Each row below holds a small network's activations on one input, seen along a few directions.
Each table varies a few parts of the input and shows all the possible inputs, shuffled.
Descriptions start from the smaller parts, as in this example, which fits no table here: one of 3 separate values, together with either a single point or one of 9 places around a ring or (one of 4 places along a line, together with one of 8 places around a ring).
Shared parts are said once, and a part with two or three values counts as separate values.
(in the rows, 128 means zero)

Other details of the inputs vary at random and push rows far along two fixed directions, the same in every table; ignore that.

Rows:
x1: [170 103 191 117  82 129 207 205  90  77 139]
x2: [118  59  65 168  82 149 153 161 120 185  89]
x3: [ 86 167 144 104 150 104  99 105 136  83 148]
x4: [110 156 105 119 184 115  29  56 189 164 112]
x5: [129 171 153 115 176 145  87  87 136 110 160]
x6: [145  74  50 188  85 150 158 149 111 159 101]
x7: [142 121 202 114 122  88 142 160 140 127 119]
x8: [ 97  85  37 156  68 117 137 167  73 145 111]
x9: [121  59  60 160  84 146 161 151 113 186  92]
x10: [147 110 114 159 104 136 169 153 125 136 123]
x11: [102 160 191  96 128  90 157 159 110  68 146]
x12: [143 158 157 102 149 143 114 104 141  89 142]
x13: [139 172 201 105 161 132 130 128 121  95 167]
x14: [161 152 211  86 125 124 173 147 112  72 152]
x15: [123 137  56 143 147 157  75  94 112 162 141]
x16: [120 125  81 129 146 110  60  90 159 184 106]
x17: [ 93 162 105 116 193 150  56  38 196 160 116]
x18: [158 132 182 128 118 118 198 150 122 105 140]
Each input here is: one of 3 separate values, together with either a single point or one of 5 places along a line.
- Changing only the choice among 3 separate values turns x13 into x5. The same change can be made to x11. Which row results? => x3
- Change only the place on the line of 5 in x17. List by row number the other rows that result. => x4, x5, x6, x12
- Change only the choice among 3 separate values in x2. List by row number the other rows that result. => x9, x17
- Which other rows agree with x8 in the choice among 3 separate values? List them by row number. => x9, x14, x15, x16, x18
